Each row below holds a small network's activations on one input, seen along a few directions.
In each table, some parts of the input vary, and every possible input appears once, in random order.
A made-up example of a description, with smaller parts first: one of 4 places along a line, together with either a single point or (one of 2 separate values, together with one of 5 places around a ring) or one of 11 places along a line.
Shared parts are said once, and a part with two or three values counts as separate values.

Other details of the inputs shift rows strongly along two fixed directions, in all tables alike. That doesn't count.

Rows:
R1: [ 27,  18, -27,   9,  30,  -9, -15,  26, -10,  17, -20,   3]
R2: [ 15,   8,   9, -32, -11, -22,   6,  17, -47,  19,   2,  29]
R3: [-10,  32, -24,  36,  26, -19, -14,  22, -18,  16, -15,   5]
R4: [-39,  -9,  37,   8, -28,  19,  32, -31, -25, -18,  29,   0]
R5: [  0, -14,  -3,  11,  -8,   9, -20, -12,  45, -16,   2, -13]
R6: [-17, -12,  19, -39,  -8,  19,  29, -24,  -1, -10,  24,   1]
R7: [-13, -21,  16, -28, -15,  21,  37, -17, -12, -11,  17, -10]
R8: [  4,  30,  13, -40,  -2,  -7,  20,  19, -32,  22,  -2,  17]
R9: [-11, -20,  24, -25, -41,  13,  14, -11,   4, -10,  21,  10]
R10: [  3, -23, -11,   1,  22,  -3, -24, -25,  30, -17,   5,  -6]
R11: [  5, -19,  -4,  18, -12,   9, -17,  -7,  44, -11,   0,  -8]
R12: [  0, -13,  -9,   7,  22,  15,  -2, -13,  44,  -5,   0,  -9]
R13: [ -6, -24,  19, -18, -46,  14,  20, -10,  -5, -12,  20,   2]
R14: [  6, -28, -19,   8,  27,  15,  -9, -15,  31,  -6,   5,   3]
R15: [ -3,  43,  -1,  44,  35,  -9,  -7,  18, -21,  13, -16,  -8]
R16: [  0, -19, -18,   0,  31,  15, -13, -21,  31, -15,   6,  -6]
R17: [-28,  37,  22,  -3, -38, -16,  28,  15, -44,  14,  -4,  14]
R18: [ 21,  31, -13,  15,   3, -14, -12,  27,   5,  17, -28, -10]
R19: [ 26,  25, -10,  18,  -8, -16, -24,  34,   8,  14, -22,  -1]
R20: [ 17,  38,  -7,   6,  -2, -17, -31,  28,  10,   7, -22,  -8]
R21: [ 11,   7,   9, -34, -12, -21,   7,  16, -56,  14,   0,  17]
R22: [-28,  33,  17,  -6, -17, -11,  36,  13, -49,  18,   1,  16]
R23: [  8, -32, -12,   9,  18,  -2, -20, -19,  31,  -8,   3,   3]
R24: [ -4,  -9,  -3,   7,   4,  11,  -9, -18,  48, -10,  -2, -15]
R25: [-10, -33,   8, -32,  -8,  23,  29, -19, -23, -14,  22,   1]
R26: [-21, -22,   1,  44,  23,   0, -21, -28,   1, -20,  17,  -9]
R27: [  3, -24, -17,   4,  29,  16, -11, -14,  33,  -8,   5,   2]
R28: [ -2, -11,  -3,  11,   2,  11,  -7, -14,  48,  -7,  -3, -11]
R29: [ -1, -14,  -6,  17,  -1,  12,  -3, -13,  36, -16,  -9, -31]
R30: [ 14,   7,   7, -33, -12, -22,   8,  15, -52,  16,   1,  23]
R31: [-10,  26, -16,  38,  14, -38, -27,  18, -17,  10, -17,   5]
R32: [-33, -14,  36,  12, -40,  16,  19, -21, -29, -25,  33,   3]
R33: [  4, -15,  -6,  19,  -1,  11,  -4, -12,  43,  -6,  -3, -13]
R34: [-12, -23,  14, -27, -15,  20,  37, -18, -11,  -9,  20,  -5]
R35: [  6, -18, -12,  15,  17,  14,   3, -13,  38,  -5,   1, -11]
R36: [-10, -21,  15, -29, -12,  19,  33, -17,   0,   0,  21,  11]
R37: [  9,   8,  11, -35, -13, -20,   7,  17, -56,  12,  -3,  11]
R38: [-27,  -9,  -4,  49, -24,   3, -10, -13,  32, -25,   3, -14]
R39: [ 11,  12,   2, -34,  -2,  -4,  18,  22, -56,  16,   0,  17]
R40: [ -3,  32, -11,  41,  42,  -9, -20,  18, -32,  12,  -8,   1]
R41: [ 22,  28, -10,  16,  -8, -14, -23,  34,   1,   6, -29, -18]
R42: [  4, -20,  -7,  22, -14,  11, -14,  -7,  35, -19,  -2, -24]
R43: [ 22,  20, -15,  -3,  28, -28, -33,  18,  -1,  14, -20,  10]
R44: [ 20,  24, -22,  -4,  37, -10, -23,  22,  -1,  16, -19,   9]
R45: [-19,  -9,  24, -35, -26,  14,  23, -24,   3, -11,  19,  -1]
R46: [ 20,  31,  -9,  11,   6, -15, -15,  28,  13,  21, -27,   0]
R47: [ -4, -33,   7, -30,  -7,  19,  27, -19, -16,  -5,  27,  20]
R48: [ 10,  12,  13, -39,  -7, -22,   2,  17, -42,  19,   1,  31]
R49: [  0, -16,  -8,  18,  -2,  12,  -2, -13,  37, -12,  -6, -27]
R50: [ 23,  28, -18,  11,  22, -10,  -5,  27,   1,  19, -24,  -7]
Description of these inputs: one of 5 places along a line, together with either one of 2 separate values or one of 8 places along a line.
Changing only the place on the line of 5 turns R46 into R11. The same change can be made to R29. Which row results?
> R41
Changing only the place on the line of 5 turns R40 into R15. The same change can be made to R1. Which row results?
> R50
List by row number the other rows that have the place on the line of 5 in common with R37.
> R2, R10, R21, R23, R26, R30, R31, R43, R48

Rows:
R51: [ 11,  16,  -6, -15,   9, -10,   3,  24, -31,  18,  -9,  15]
R52: [  9,  16,  -7, -19,  11, -14,   4,  20, -30,  15,  -8,  13]
R53: [  1,  25, -12,  42,  19,  -3, -22,   8,  39,  -4, -24, -24]
R54: [-16, -32,  17, -34, -15,  11,  31, -27, -14,  -7,  27,  16]
R55: [ -6, -43,  -4,   6,  12,  23, -11, -37,  49, -24,  20, -11]
R56: [ -1,  31,  12,  -3, -20, -29, -17,  28, -33,  15, -11,  12]
R57: [ 20,  15,  -2, -19,  -3,  -5,   7,  26, -15,  19, -13,   7]
R58: [ -2,  37,   7,   5, -19, -10,   6,  21, -24,  13, -10,   6]
R59: [ -6, -45,  -5,  30, -18,  17,  -4, -29,  44, -32,  14, -22]
R60: [ 23,  16,   1, -20,  -2,  -4,   4,  25, -20,  16, -12,   4]
R61: [ -3, -33,  20, -40, -26,  23,  30, -19, -12, -11,  26,   3]
R62: [ -1, -47, -12,   5,   5,  26,   5, -30,  54, -19,  10, -18]
R63: [ -2,  36,  10,   3, -13,  -9,  14,  26, -27,  16, -14,  -6]
R64: [ -7,  21, -16,  52,  19,  -6, -28,   6,  32,   0, -15, -15]
R65: [-13,  33,   8,   9,   1, -10,  10,  19, -41,  10,  -6,   2]
R66: [-17, -33,  12, -40, -13,  13,  30, -27, -22, -12,  29,  11]
R67: [-13, -33,  17, -34, -13,  20,  28, -22, -27, -12,  29,  13]
R68: [ -9, -24,  17, -48, -24,  13,  25, -26,  -4, -10,  22,   9]
R69: [ 25,  18,   3, -23,  -2,  -7,   0,  25, -23,  14,  -9,   2]
R70: [ -6, -48, -11,  12,  20,  27,  -7, -37,  34, -29,  19, -15]
R71: [ -4, -40, -11,  -3,   6,  20,  -3, -38,  57, -24,  11, -15]
R72: [-16, -33,  19, -38, -15,  10,  29, -33, -19,  -9,  29,  13]
R73: [ 27,  10, -22,  19,  29,  -3, -36,  10,  40,  -2, -21, -16]
R74: [ 21,  15,  -1, -19,  -3,  -4,   6,  27, -17,  19, -12,   6]
R75: [ -9,  30,   2,  14,  -5,  -9,   8,  18, -42,  10,  -4,   5]
R76: [-15, -44,  -2,  40,  -7,  10, -10, -38,  34, -31,  18, -10]
R77: [ -9, -41,  -9,   1,  13,  16,  -9, -42,  52, -23,  17, -11]
R78: [ 11,  20,   2, -19,   3, -11,  -3,  22, -17,  19,  -6,  18]
R79: [  0,  23, -17,  47,  13,  -1, -25,   7,  36,  -2, -22, -21]
R80: [ 20,  19,  -4, -26,  -2, -13,   6,  22, -17,  17, -13,   3]
R81: [  1,  36,  12,   1, -12,  -9,  15,  26, -26,  14, -13,  -6]
R82: [ -7, -27,  21, -41, -25,  22,  25, -20,  -5, -10,  23,  12]
R83: [ 25,   2, -30,  20,  28,  -4, -22,  11,  43,   4, -25, -19]
R84: [-12,  34,  15,   9,  -3, -13,  12,  15, -38,  14,  -6,   7]
R85: [-10, -42, -10,   2,  12,  16,  -6, -40,  53, -22,  17, -10]
R86: [-16, -33,  17, -32, -15,  14,  31, -26, -13,  -5,  27,  17]
R87: [ 12,  17,  -4, -15,   9,  -9,   1,  24, -34,  17,  -7,  14]
R88: [  3,  28,   8,   3, -23, -27, -11,  28, -31,  12,  -5,  19]
R89: [-15, -35,  21, -30, -16,  18,  29, -26, -16,  -6,  30,  18]
R90: [  0,  34,   7,   8, -16,  -7,  10,  26, -28,  16, -13,  -5]
R91: [-11,  33,  10,   6,   3, -10,  11,  19, -41,   8,  -5,   1]
R92: [ -6, -48,  -6,  15,  17,  24,  -5, -39,  41, -23,  17,  -9]
R93: [-11,  33,  11,  12,  -7, -12,   9,  15, -39,  15,  -5,   8]
R94: [-18, -25,  26, -21, -53,   9,  22, -20, -13, -19,  27,  11]
R95: [ -1,  25, -14,  45,  17,  -3, -23,   8,  39,  -2, -26, -23]
R96: [-31, -32,  -6,  41,   7,  26,   2, -37,  29, -29,  18, -22]
R97: [-10, -48, -15,   6,  21,  19,  -5, -42,  37, -27,  16, -16]
R98: [-17, -33,  11, -35, -13,  16,  31, -21, -20,  -8,  27,  14]
R99: [ 27,   9, -24,  20,  29,  -2, -35,  10,  41,  -1, -22, -16]
R100: [ -9, -27,  17, -40, -26,  20,  28, -18,  -1,  -7,  21,  14]
R101: [ 18,   1, -28,  33,  38,  -6, -29,   7,  35,   6, -21,  -7]
R102: [ 11,  19,   0, -19,   2, -12,  -2,  22, -15,  20,  -7,  19]
R103: [  0,  18, -20,  61,  25,  -8, -23,   3,  20,   0, -18, -16]
R104: [-10,  33,  16,   7,  -1, -13,  12,  14, -36,  11,  -4,   7]
R105: [-13, -27,  22, -38, -19,  17,  21, -22,  -9,  -8,  29,  17]
R106: [ 22,   5, -25,  33,  41,  -7, -36,   5,  27,   3, -19, -12]
R107: [-23, -24,  31, -27, -51,   7,  18, -20, -15, -17,  22,   6]
R108: [ -8, -27,  19, -40, -26,  21,  27, -19,  -3,  -8,  22,  14]
R109: [  9,  19,  -1, -21,   3, -14,   0,  20, -14,  20,  -7,  18]
R110: [-11,  39,  16,   2,  -6, -14,   5,  20, -25,  13,  -5,   8]
R111: [-18, -29,  28, -24, -50,   8,  24, -16, -19, -14,  21,  -2]
R112: [-14,  39,  14,   4,  -8, -15,   5,  20, -26,  15,  -6,   9]
R113: [ 18,   4, -29,  28,  41, -13, -30,   2,  32,   4, -21, -11]
R114: [ 15,   5, -28,  22,  34, -10, -31,   6,  44,   4, -19,  -7]
R115: [-10,  34,   9,   8, -14, -13,   4,  18, -28,  14,  -2,  12]
R116: [ 22,   5, -29,  30,  45,  -5, -38,  10,  22,  -3, -17, -16]
R117: [ 27,   4, -29,  18,  30,  -7, -27,   7,  40,   2, -25, -23]
R118: [ 21,   8, -29,  17,  28,  -7, -28,   9,  47,   3, -26, -13]
R119: [ 16,  22,  -3, -24,  -2, -11,   2,  24, -10,  19, -15,  13]
R120: [-22, -45,   2,  35,  -4,   9, -15, -39,  34, -29,  13, -17]
R121: [ 17,  21,   4, -15,   9, -14,  -5,  19, -33,  16,  -5,  13]
R122: [  4,  23,   0,  11, -13, -23,  -7,  27, -45,   9,  -8,  13]
R123: [ -2,  22,   6,   3, -12, -25, -10,  25, -47,  11, -12,   7]
R124: [ 22,   9, -22,  24,  35,  -7, -40,   8,  37,   1, -15, -11]
R125: [  3,  34,   4,   9, -17,  -9,  10,  26, -29,  16, -13,  -3]
Changing only one part turns R78 into R87. The same change can be made to R115. Which row results?
> R75
Changing only one part turns R119 into R109. The same change can be made to R99. Which row results?
> R55
What do these inputs look like to the network?
> one of 5 places along a line, together with either one of 2 separate values or one of 4 places along a line or one of 9 places along a line
Start at R53 and move only the place on the line of 4, one step at a time. The first step leads to R95. Which rows follow, in order?
> R79, R58
Change only the choice among 2 separate values in R59. List by row number the other rows that result.
> R111
Change only the place on the line of 4 in R104. List by row number the other rows that result.
> R84, R93, R103
Change only the place on the line of 9 in R66. List by row number the other rows that result.
> R51, R52, R67, R70, R87, R97, R98, R116
Change only the choice among 2 separate values in R94. List by row number the other rows that result.
> R107
